A small network was shown many inputs. Here are its activations along a few directions, one row for each input.
In each table, some parts of the input vary, and every possible input appears once, in random order.
A made-up example of a description, with smaller parts first: one of 3 separate values, together with either a single point or one of 9 places along a line or (one of 6 places along a line, together with one of 8 places around a ring).
Shared parts are said once, and a part with two or three values counts as separate values.

Table:
row 1: -150 247 -370 -270 146 166 413 159 -84 -146 123 -95 557
row 2: 339 -144 -68 -267 -105 138 -352 315 294 -320 237 88 94
row 3: 179 -200 287 -14 -400 113 -151 51 46 -155 192 107 31
row 4: 139 65 -534 -352 269 -47 -292 -295 223 -178 92 106 -74
row 5: -425 44 806 838 -150 -100 500 104 -533 562 -524 -150 -273
row 6: -315 -11 671 775 -269 -253 495 107 -358 474 -451 -15 -260
row 7: -508 -68 943 797 -214 60 215 136 -524 587 -174 -279 -300
row 8: 9 42 -401 -192 75 -91 329 -288 99 50 -112 139 99
row 9: 80 -47 198 -154 -188 214 -455 -54 -60 -260 342 -35 84
row 10: 238 -94 138 -205 -192 222 -235 398 93 -291 288 -23 245
row 11: -83 166 -464 -324 280 16 10 -387 -6 -78 85 -15 138
row 12: 57 155 -527 -386 250 7 247 83 141 -112 7 -18 302
row 13: 260 -37 -367 -341 102 -9 -518 -176 270 -247 201 116 -154
row 14: 194 -93 -20 -222 -86 119 -560 -100 153 -281 298 69 -70
row 15: 370 -174 -281 -220 -93 -102 -214 -78 375 -129 31 263 -198
row 16: -270 48 542 757 -110 -338 547 105 -331 548 -626 14 -257
row 17: 272 33 -582 -414 230 -28 -79 137 360 -216 16 115 93
row 18: 241 -66 -454 -235 79 -141 5 -210 323 -64 -89 258 -115
row 19: -485 63 884 836 -104 36 364 118 -563 643 -392 -289 -281
row 20: -210 119 -239 -69 -57 68 497 -235 -117 12 4 73 362
row 21: -301 254 -294 -208 159 182 168 -332 -226 -117 191 -84 406
row 22: 396 -89 -404 -388 59 17 -303 241 411 -272 122 134 17
row 23: -320 23 463 350 609 -282 -366 214 -235 176 -5 -691 -329
row 24: 292 -236 71 -91 -289 30 -262 -14 249 -186 143 210 -117
Describe the family of inputs behind these rows.
> either a single point or one of 5 places along a line or (one of 3 separate values, together with one of 6 places along a line)
Start at row 7 and move only the place on the line of 5, one step at a time. The first step leads to row 19. Which rows follow, in order?
> row 5, row 6, row 16

Table:
row 25: 324 -271 -173 -184 205 -254 -624 -109 430 -146 126 36 -459
row 26: -384 110 351 539 52 34 705 152 -330 638 -500 -134 -121
row 27: -794 430 68 32 567 208 191 -163 -639 109 231 -701 450
row 28: -467 178 564 101 373 304 -586 108 -534 -96 504 -742 127
row 29: -393 -14 391 482 -179 -83 768 73 -308 361 -228 -109 141
row 30: -259 73 159 314 -185 -228 583 -215 -265 100 -233 104 200
row 31: 100 172 -709 -551 -6 233 244 -145 159 -224 129 270 432
row 32: 139 138 -586 -405 295 -154 164 52 220 -238 2 7 322
row 33: -87 -183 827 585 -222 70 10 397 -218 472 -246 -173 -403
row 34: 124 104 -685 -377 298 -187 144 -197 269 -132 -25 91 107
row 35: 383 -165 -234 -315 69 -61 -554 33 411 -309 219 66 -191
row 36: 381 -115 -245 -494 -248 373 -462 118 296 -417 385 222 136
row 37: 58 -153 573 401 -265 -179 -212 -108 -109 135 -196 75 -398
row 38: 371 -179 -268 -439 -290 377 -510 -204 335 -281 388 307 -22
row 39: 106 80 -709 -506 -64 237 178 -436 199 -112 151 333 266
row 40: 393 -140 -145 -346 77 -28 -524 307 353 -420 258 -28 32
row 41: 142 193 -635 -489 149 75 206 64 162 -307 102 119 496
row 42: -91 -281 875 535 -446 -55 75 331 -190 189 33 -151 -163
row 43: -199 111 99 336 -26 -235 471 -343 -258 286 -433 90 -112
row 44: -54 -38 548 592 -151 -30 -222 236 -153 397 -343 39 -537
row 45: 85 -10 -619 -265 414 -372 46 -335 285 -1 -112 58 -162
row 46: 25 -186 652 378 -447 -170 -105 45 -125 -67 24 73 -98
row 47: -320 238 81 531 109 -86 501 16 -285 553 -594 64 -265
row 48: 418 -93 -180 -454 -80 212 -486 322 297 -489 356 84 222
Describe the family of inputs behind these rows.
> one of 2 separate values, together with either a single point or one of 5 places around a ring or one of 6 places along a line
The inputs of row 47 and row 44 match in every part but the choice among 2 separate values. If row 26 is changed in the same way as row 47 into row 44, which row does it become?
> row 33
Which other rows does row 25 become when the place on the line of 6 takes its other values? List them by row number.
> row 35, row 36, row 38, row 40, row 48

Table:
row 49: 125 53 -406 -245 319 -132 -11 37 214 -95 -14 -56 -8
row 50: 160 4 -277 -283 -98 14 -87 -208 141 -173 96 200 94
row 51: 101 74 -275 -288 -93 134 -187 -267 41 -200 138 187 106
row 52: 122 38 -169 -236 -244 200 -88 -144 31 -303 180 243 240
row 53: -200 101 234 122 -36 304 117 316 -216 124 24 -152 158
row 54: -53 31 254 224 -233 210 215 346 -116 207 -130 42 27
row 55: 213 -62 -250 -228 -102 -52 -8 -128 217 -138 23 186 33
row 56: 178 7 -276 -284 61 -11 -202 -47 189 -216 140 96 112
row 57: 64 124 -436 -308 343 -59 -102 -44 136 -139 66 -62 56
row 58: -291 43 533 210 138 -10 -48 218 -370 -24 164 -513 185
row 59: -139 -56 530 210 -130 62 -10 306 -230 -39 147 -245 152
row 60: -215 22 89 320 -22 -204 365 -374 -176 362 -328 73 -220
row 61: 114 30 -335 -294 214 -73 -201 14 172 -222 148 -23 95
row 62: 233 -94 -149 -181 -249 15 82 -17 203 -248 66 240 169
row 63: -340 98 92 42 -82 193 349 -161 -276 86 121 -85 278
row 64: 2 -123 514 443 -321 -151 149 224 -103 129 -180 60 -132
row 65: 234 -255 467 69 -254 269 -619 -7 42 35 157 39 -408
row 66: 221 -116 -251 -220 -97 1 42 -32 251 -44 -12 186 -22
row 67: 179 -42 -306 -234 192 -142 -110 95 250 -179 67 -19 32
row 68: 125 2 -395 -239 325 -88 40 141 251 -2 -40 -60 -54
row 69: -358 214 215 120 236 243 84 214 -350 145 37 -405 202
row 70: 124 74 -268 -286 65 114 -306 -110 90 -247 194 82 135
row 71: 238 -111 -246 -217 56 -26 -64 135 299 -79 31 90 7
row 72: -230 107 192 429 263 -185 72 -3 -178 403 -413 -120 -379
row 73: 181 -92 -294 -223 198 -96 -67 202 284 -80 34 -19 -12
row 74: 182 -26 -178 -234 -247 88 8 -91 130 -279 131 257 230
row 75: 56 100 -324 -300 211 65 -308 -43 62 -254 200 -35 120
row 76: 0 -100 519 304 -331 -18 114 334 -127 40 -11 -31 40
row 77: -181 8 112 138 -287 98 442 -122 -182 175 -34 108 158
row 78: 235 -62 -250 -224 50 -78 -114 29 267 -177 66 89 50
row 79: 241 -141 -152 -172 -247 80 129 84 229 -153 35 240 117
row 80: -351 94 43 345 230 -256 272 -452 -220 370 -311 -62 -260
row 81: -489 215 62 48 195 141 310 -277 -400 107 137 -335 315
row 82: -71 -87 515 492 -79 -324 52 83 -152 224 -301 -70 -338
row 83: 10 199 -419 -316 333 77 -206 -106 26 -172 120 -76 88
row 84: -211 -36 495 521 165 -411 -43 9 -206 230 -292 -221 -383
row 85: -91 43 231 400 19 -111 153 77 -126 394 -422 16 -352
row 86: -26 3 243 359 -216 65 245 229 -82 303 -302 133 -160
row 87: 57 -245 210 -62 16 93 -917 -219 136 -140 479 -169 -440
row 88: -148 -35 104 276 -259 -38 457 -241 -150 272 -210 191 -32
Describe the family of inputs behind these rows.
> either one of 2 separate values or (one of 3 separate values, together with one of 6 places along a line) or (one of 4 places along a line, together with one of 5 places along a line)
Which other rows does row 88 become when the choice among 3 separate values takes its other values? List them by row number.
> row 64, row 86
Which other rows does row 83 become when the place on the line of 5 takes its other values? List them by row number.
> row 51, row 52, row 70, row 75
